These are the activations of a small neural network, seen along a few directions. Each row is one input.
In each table, some parts of the input vary, and every possible input appears once, in random order.
A made-up example of a description, with smaller parts first: values(2) and (point or ring(9) or (ring(5) and line(6))).
Shared parts are said once, and a part with two or three values counts as separate values.

Table:
x1: [  8  10  74  33  -5  10 -14  49  49  18 -37  24  17  44 -90  37  11  61]
x2: [-19  29   2 -15  10 -10   6  -8   8 -14  10 -34   7 -19  48 -14 -19 -38]
x3: [-12  11  15   8  10   4 -40   7 -17 -36  34  -5   5 -30  26   2 -18 -17]
x4: [-11  23  89  30 -11  11 -30  59  62   6 -31  17  33  18 -85  41   7  50]
x5: [-29  17  76  15 -27   5  -6  43  78  24 -28  31  23   8 -89  58 -16  58]
x6: [ -5   7 -25 -21  18   4  12   0  11  -4   8 -42   2 -36  55  -5 -13 -52]
x7: [-29  29   7  -3  11  -8  -5 -12 -20 -25  26  -5   1 -10  21 -14 -18  -1]
x8: [  8   3  65  35  -9   8  -5  42  46  21 -41  30   7  47 -97  23  26  70]
x9: [  6 -25 -41  -9   9   7  -8  -7   2  -2   9 -21   2 -45  42   1   5 -49]
x10: [ 15  -2  69  36 -15   2  -8  35  33  29 -40  34   8  64 -94  24  23  69]
x11: [  6  -5  -9  12  -1   7 -19 -25 -38 -14  35  11 -21  -1  19 -20  -4   8]
x12: [ 20 -31 -50  -7  16  11  -2 -15 -12   2   6 -16  -6 -24  35  -3  12 -38]
x13: [ -8  20 -10   1   4 -10   9 -22 -33 -17  12  11 -11  13  16 -25  -6  11]
x14: [ 22 -32 -55  -9   6  -1  11 -16 -13   5  -4  -6 -13 -20  30 -16  20 -31]
x15: [ 15  -9 -14   7  -7 -10 -13 -22 -52  -6  18  14  -6  22  18 -28   2  -2]
x16: [ 18 -31 -34   2   8   8 -14  -7 -29 -13  21  -6  -2 -16  29  -5   6 -24]
x17: [ -3  11 -25 -17   8 -12  36 -27 -14   3  -4 -17 -17   6  28 -33   0  -5]
x18: [  5   6  -7   8   0  -4 -22  -7 -39 -18  24   8   3   2  23 -15 -12  -6]
x19: [  5  -5 -42 -26  13   1  29 -22  -8   8  -5 -29 -12 -14  45 -12  -5 -33]
x20: [ 36 -41 -58  -9  12   5   8 -24 -29  18   5 -16 -16  -4  36 -12  23 -39]
x21: [ 26 -31 -38   3  12   9  -8 -10 -28 -10  18   1  -7  -9  20 -12  19 -21]
x22: [ -4   2 -34 -23  15   3  20 -10   6   0  -3 -34  -1 -30  49  -9  -8 -47]
x23: [  8 -14 -13  -1  13  15 -35   9 -11 -23  34 -19  15 -37  34   9  -1 -44]
x24: [ -8  14   7   7  -6   7 -36  -7 -26 -27  38   2  -1 -22  28  -6 -18 -10]
x25: [ 10 -17 -27 -13  10  13 -11   9   1  -8  17 -33   9 -47  51   2   3 -60]
x26: [ -18    5   52   13  -30    0   12   32   60   30  -37   42    9   29
 -100   49   -4   74]
x27: [-14  23  -6  -6   1 -10   2 -19 -31 -21  14   5  -1   6  20 -15 -16   2]
x28: [ 30 -41 -36   5   3   5  -7 -23 -47   2  20   0 -17   5  25 -13  15 -13]
x29: [  -5   -7   53   14  -33   -7   13   19   46   42  -39   53    3   51
 -102   37    8   76]
x30: [ -9  21 -20 -24   3 -15  29 -18 -15  -4  -5 -19  -5   2  30 -24 -10 -13]
x31: [ -3  11  -9  -5  -4 -12  10 -33 -49  -9  13  13 -16  28  14 -24  -5  15]
x32: [ 11 -20 -56 -29   1 -10  39 -33 -20  18 -15 -21 -20   2  36 -26   8 -30]
x33: [-22  10  68  12 -24   4  -1  41  73  25 -35  38  20  15 -93  53  -7  60]
x34: [  6 -12 -24  -2   3   5 -23   9 -18 -23  25  -6   6 -36  31   5  -2 -32]
x35: [-33  38  20  -9   6 -11 -12  -4 -15 -28  28 -10  10 -14  27 -12 -24 -11]
x36: [ 11 -11 -48 -21  15  -1  37 -25  -7  11 -11 -22 -18  -8  41 -25   5 -30]
x37: [  -8   -2   53   12  -23   -2   16   28   62   36  -39   47    3   37
 -102   38    7   74]
x38: [ -6  16  80  34 -11  13 -22  56  58  10 -35  21  26  24 -88  39  13  53]
x39: [-23  22 -21 -22   1 -13  21  -8   0 -11   0 -25   0 -21  31 -20 -11 -21]
x40: [  2   7 -31 -15  -4 -23  32 -33 -24   6  -8 -14 -18  18  28 -31   3 -13]
Q: What is each input in this table made of?
A: line(5) and (values(2) or ring(6))
Q: Changing only the line(5) part turns x9 into x12. The same change can be made to x39. Which row results?
A: x30
Q: Changing only the line(5) part turns x24 into x11. The same change can be made to x38. Which row results?
A: x8
Q: Which other rows does x33 become when the line(5) part takes its other values? List them by row number.
A: x5, x26, x29, x37
Q: Which other rows agree with x10 in the line(5) part? List them by row number.
A: x15, x20, x28, x29, x31, x32, x40
Q: Which other rows does x26 become when the values(2) part takes its other values? List them by row number.
A: x1

Table:
x41: [ 35  -9  16  19 -14 -29  13 -31 -60  19 -23  47 -32 104 -58 -33  30  66]
x42: [  7  -4 -28   1  10  19 -48  39  -2 -50  32 -41  23 -95  81  11 -10 -82]
x43: [-20  42  25  -5 -10 -30  74 -18  -7   9 -44  51 -30  88 -76 -28   3 105]
x44: [ -39    6  -78  -38   -9  -56   64 -121  -90    2   38   22  -64   22
   61  -76  -32   14]
x45: [  14  -31   -5  -17  -35   -4   58   19   84   84  -82   29    3   47
 -100   36   35   52]
x46: [  44  -63 -114  -35   18   -6   49  -68  -74    9    1   -1  -50    3
   60  -41   32  -40]
x47: [ -9  37  94  47   7  14 -80  28 -30 -47  46  26  22  20 -24  24 -28  32]
x48: [-34  16  71  14 -15  29 -42  87 115  14 -23   3  63 -43 -72  82  -9  15]
x49: [  36  -58 -122  -17   14  -14   36  -82 -106    4   33   12  -57   13
   62  -32    9  -25]
x50: [ -9   9 -33 -10  31  22 -28  32  25 -45  31 -60  32 -92  80   3 -20 -91]
x51: [  39  -73  -16    6  -32    8   35   18   55   76  -61   38  -11   37
 -100   22   65   57]
x52: [ 29 -12 -85 -33  28 -19  64 -59 -23  23 -32 -53 -31   7  71 -60  28 -60]
x53: [ 50 -83 -13  31 -18  12   8  -9  14  65 -38  41 -21  49 -73   5  56  46]
x54: [-10 -22  62  39 -12  43 -68  80  89   5   0  10  48 -51 -72  76  18  22]
x55: [  33  -37 -100  -44   12  -11   74  -33   -3   23  -31  -28  -33   -7
   53  -50   30  -54]
x56: [-35  72  99  35  -6  -4 -63  42 -13 -54  30  38  34  20 -39  13 -32  53]
x57: [  4 -31  67  60  -1  48 -94  51  47  -4  25  14  35 -37 -43  60   8   9]
x58: [ 21  -9 -72 -45  36 -15  71 -68 -49  23  -7 -63 -31  27  92 -83  21 -62]
x59: [-39  35  87 -11 -15  14 -13  67 108  15 -26 -16  42 -35 -46  80 -45   1]
x60: [-62  77 105  11 -18  -1 -25  60  79 -17 -20  -8  41 -19 -52  38 -35  28]
x61: [ -3  -9 -45  -5   9  12 -71 -12 -71 -60  91 -14   2 -76  89  19 -29 -67]
x62: [  6  25  20   6 -11 -32  51 -21 -49  12 -21  63 -26 113 -64 -31   5  96]
x63: [-15  38 -17 -16  35  19 -27  14   8 -36  37 -79  28 -77 111 -14 -32 -97]
x64: [ 47 -48 -99 -20   6  -9  48 -32 -33  21 -32 -15 -32  -6  54 -40  39 -50]
x65: [ 57 -56  -2  30  -2   0  12 -28 -40  38 -15  39 -38  84 -60 -14  41  54]
x66: [ -19   43    7  -16   35   15  -37    0  -14  -45   40  -94   18  -64
  116  -24  -21 -103]
x67: [  8 -11 -39  -1  13  21 -59  11 -41 -65  62 -24  27 -85  90  11 -12 -76]
x68: [-61  86 103  23  -8  -5 -38  52  28 -56   4  25  36  -6 -53   8 -31  62]
x69: [-17  35  29 -18 -24 -26  87 -11  44  50 -69  22 -21  77 -72   2  -2  72]
x70: [-80  45  -8 -14   5 -25 -35 -55 -60 -63  97  -5   3 -67  84 -27 -86 -27]
x71: [  7  -9  12 -36 -30 -19  87  -1  76  83 -81   7 -18  57 -78  39  -1  38]
x72: [  13   -2   80   58    1   29 -103   47   -7  -30   38   15   38  -10
  -24   24    6   11]
Q: Changing only one part turns x71 into x59. The same change can be made to x43. Which row results?
A: x68
Q: What is each input in this table made of?
A: values(2) and (point or line(6) or ring(9))
Q: Which other rows does x61 become when the values(2) part takes its other values? List them by row number.
A: x49

Table:
x73: [-14  -2 -37 -23  -9 -29  27 -59 -41   5  13  12 -38  14  30 -27 -23  11]
x74: [ 12 -33 -42  -6   3  -8  37 -64 -52  18  11   0 -39  14  35 -43   7  -1]
x75: [-42 -31  18  -9 -37  13 -39  26  49  24  35  12  25 -63  -6  81 -39 -22]
x76: [-21  41   1 -13  21  -1 -19  12  -9 -39  11 -41  25 -38  54 -24   1 -52]
x77: [-17   4  15  12 -22 -16  14  20  14   8 -31  57   2  28 -95  37   6  70]
x78: [ 36 -34 -45  11  16   5 -34   1 -58 -24  38  -5   0 -19  37  -8   7 -37]
x79: [-37  41 -23 -37  11  -4  43 -14  12  -3  13 -27  -6 -21  49 -17 -33 -17]
x80: [  5  -6  78  34  -6  23 -17  33  79  22 -42  12  21  10 -53   8  15  25]
x81: [ -7 -17  42  18 -12   4   1  49  93  22 -48  19  10   3 -72  31  16  55]
x82: [  7 -22 -41 -29  21   3  57 -51  -5  32 -14 -39 -24  -1  47 -32   8 -34]
x83: [ 17  13  73  34   7   8 -18  29  44  21 -23 -29  26  45 -38   5  12   5]
x84: [-23   7 -37 -48   8 -22  41 -45   5  24 -13 -27 -18  -1  40 -19 -22 -27]
x85: [ 34 -37 -65 -18  18   6  30 -30  -3  22 -12 -34 -23  -9  46 -25  30 -57]
x86: [-27  37  -5   9   0 -14  -6 -21 -37 -54  33  11  -9 -27  42 -27 -34  -1]
x87: [ 15  21  72  37   1  15 -33   3 -11   5   3  -4   5  65 -56   9  16  39]
x88: [ 10  21  50  14  -6 -11   0   8 -19   3 -17  26   7  69 -41   5   2  39]
x89: [-11  32   3  13   8  -3 -37  -6 -52 -55  28   0  -1 -29  49 -33  -5 -14]
x90: [-29 -23  13  -1 -37  17 -54   9   7  10  70  33  11 -46 -21  81 -44  18]
x91: [-30  30 -24 -17  -7 -13  23 -27 -36 -19  39  13 -20  -6  38 -27 -36  21]
x92: [ 14  -1   2  15  22   6 -48   1 -57 -44  41 -11  -2 -17  41 -27  -2 -32]
x93: [-10  24  25  -7 -21 -20   7   0   1   9 -27  51  -1  50 -70  20  -2  52]
x94: [ -7   7  15  -1 -25 -13  29  52  64  26 -46  23  16   4 -75  41  17  56]
x95: [ 38 -45 -85 -24  11  17  13   3  -4  12  -3 -26   9 -34  45  -6  32 -60]
x96: [-10  -9  44  23 -18   9 -12  23  31   8 -18  48   3  17 -91  34  29  81]
x97: [  6  32  48   9  -2 -12  17  33  22  24 -44  -1  20  48 -34   6   2   4]
x98: [ 34 -24 -45  -8  38  20 -10  12  -9 -12   8 -43  13 -38  49   3   8 -69]
x99: [-36  44  -4 -17  10 -10   8  -5  10 -37   8 -33  11 -38  52 -19 -31 -38]
x100: [ 43 -55 -78  -2  -6  10  -4 -10 -50  -4  21   7 -18 -16  38 -12  28 -23]
x101: [ 38 -47 -70   2   6   5  10 -43 -50   9   8   5 -39   0  33 -38  26 -22]
x102: [  5   8  67  49  -7  31 -21  18  24   3  -4  28   2  37 -71  18  19  67]
x103: [  6   8  -1 -14  34  11 -30  18 -13 -29  24 -53  25 -26  47 -19   3 -66]
x104: [  2  14  34  -4 -19 -26  25  22  50  14 -60  15   6  25 -49  23 -13  29]
Q: What is each input in this table made of?
A: values(2) and (point or ring(6) or ring(9))
Q: Changing only the values(2) part turns x103 into x92. The same change can be made to x97. Which row results?
A: x88
Q: Which other rows does x87 become when the values(2) part takes its other values? List them by row number.
A: x83
Q: A walk changes only the ring(9) part. It starts at x82 and steps to x84. List the rest of the walk in order.
A: x79, x99, x76, x103, x98, x95, x85

Table:
x105: [ 36 -57  39   2 -11 -14  -3  18  58  46 -52  37 -19  30 -91  30  31  39]
x106: [ 30 -35  56  31 -32   1 -30  17  10  15 -21  63  -5  37 -82  17  30  62]
x107: [-43  57  48   3 -26 -33   4  33  33  -3  -5  51   1  26 -68  11 -18  92]
x108: [  2   0 -44  -3  11   0 -13 -38 -95 -37  64 -10 -11  -2  71 -60   9 -18]
x109: [-37  34 -46 -44  11 -32  13 -50 -62 -34  43 -14   2 -13  71 -61 -22 -31]
x110: [ -9  27 -53 -25  21 -33  43 -52 -33   4 -10 -59 -19   4  80 -36 -40 -73]
x111: [ -9 -15  29   1 -29  17  56  10  72  52 -79  15  11  29 -87  28  32  46]
x112: [  8  24  64  46  -5   6 -13  34 -19 -21   3  50  -4  59 -72  10   0  87]
x113: [-29  38 106  46 -13  30 -93 101  98 -24  13   3  54 -66 -40  79 -30  11]
x114: [-27  36  53   2 -17 -18  38   8  56  35 -58  12   1  45 -71  41 -31  44]
x115: [ 12 -20 -98 -36   3  12  67 -50  -5  25 -14 -28 -17 -28  79 -32  20 -53]
x116: [ -33   10  -12   -5   29   38  -75   38    5  -61   73  -65   51 -119
   89   28  -33  -99]
x117: [ 38 -37 -80  10  32  26  -8 -35 -90  -7  44 -22  -7  11  58 -18  24 -40]
x118: [ 59 -63 -61 -27  27  -2  14 -35 -29  11   0 -30 -38 -12  63 -36  29 -67]
Q: Changing only one part turns x117 into x106. The same change can be made to x118. Which row results?
A: x105
Q: What is each input in this table made of?
A: values(2) and (point or ring(6))
Q: Which other rows does x115 become when the values(2) part takes its other values? List them by row number.
A: x111

Table:
x119: [-36  50  65  36 -17  -8 -22  -3 -37 -22  20  33  -6  45 -41 -14   0  85]
x120: [-44  41  59  -2   1  23 -19  44  54 -16 -12 -25  50 -27 -26  45 -17  -7]
x121: [-16  26  -4  -6  15 -15  66   2  56  28 -43  19  -6  33 -43 -15  -5  49]
x122: [ 35 -55 -58 -10 -13  -5   5 -27 -37  12  13  12 -21  -7  26  -7   6 -28]
x123: [ 33 -25 -55 -24  -4 -20  38 -32 -29  26  -8 -11 -30  21  33 -22   1 -27]
x124: [ -15   31    4   -6   14  -16  -24  -54 -100  -57   47   15  -13   18
   45  -47   -8    2]
x125: [ -4 -10 -23  -1  38  27 -23  15  -5 -38  41 -33  19 -58  51  -9  -7 -51]
x126: [ 23 -10  11   3  -5  -2  40  14  32  47 -42  12  -5  58 -59   6  20  42]
x127: [ 29 -44 -24  -3  10   5 -39 -23 -33  -7  19 -18 -11 -29  44   2  10 -58]
x128: [ -1  17 -68 -35  11 -22  70 -32 -11   8 -22 -27 -34   0  52 -40   3 -21]
x129: [ 20 -17  29  39   9  23 -38  37  32   5 -16  20  17   2 -51  41  17  19]
x130: [ 24 -27   2  20 -24  -2  -4  20  25  30 -26  52   0  26 -67  30  19  48]
x131: [-18  -5  60  13 -19  18 -24  47  48  -1  10  -6  21 -26 -33  25 -10  15]
x132: [-31  29   2 -25 -14  -7 -26  -9   3 -14  19 -45  20 -55  69   4 -30 -67]
Q: What is each input in this table made of?
A: values(2) and (point or line(6))
Q: Changing only the values(2) part turns x122 into x130. The same change can be made to x128. Which row results?
A: x121
Q: Which other rows does x124 become when the values(2) part takes its other values? List them by row number.
A: x119

Table:
x133: [  9  -8  40  21 -19  -3 -12  11   6  15  -8  50  -1  46 -74  24   8  65]
x134: [ 27 -22 -50 -13 -10 -36  79 -46 -25  38 -57  24 -45  72 -33 -42  38  38]
x135: [  5 -17 -73 -18  12  -3 -10 -24 -56 -39  42 -20 -11 -52  80 -24  -7 -61]
x136: [ -5   1  45  32 -22  -6 -29  -7 -22   3  11  45  -4  38 -50  11  -5  56]
x137: [  5 -31  15  16  -6  21  -5  31  54  27 -22  21  10  -9 -57  45  12  26]
x138: [-16  33  71  31  -6   1 -35  19   0 -16   8  26  18  29 -43   8 -11  47]
x139: [-18   6 -64 -33   8 -14   9 -45 -49 -27  45 -17 -19 -47  93 -37 -28 -49]
x140: [-21  27  44  -2  -9  11 -18  42  59  -1 -12  -8  32 -28 -16  38 -19  -5]
x141: [-27  21 -53 -52  10 -18  36 -55 -46 -16  38 -38 -17 -27  96 -30 -43 -58]
x142: [ 26 -33 -72   3  26  15 -25 -20 -54 -31  42 -34 -11 -53  92 -38  18 -71]
x143: [-29  56  60   5   6   7 -15  49  51 -21 -16  -7  32 -12 -24  23 -19  14]
x144: [ 45 -30 -59 -10  43  18 -21 -20 -56 -16  33 -64  -8 -30 104 -36  14 -97]
x145: [-11 -10  26   2 -11  17 -13  36  65  22 -13  -5  22 -27 -32  48  -2   1]
x146: [-26  52  78  25   3   2 -28  44  28 -26  -7  -4  30  11 -37   8  -8  28]
x147: [ 30 -21 -40 -24 -12 -25  85 -38   9  62 -63  -7 -31  66 -21 -30  31  11]
x148: [  6 -25  31  17 -12  13   1  21  35  27 -23  38   3  24 -78  33  19  55]
Q: What is each input in this table made of?
A: values(2) or line(5) or ring(9)
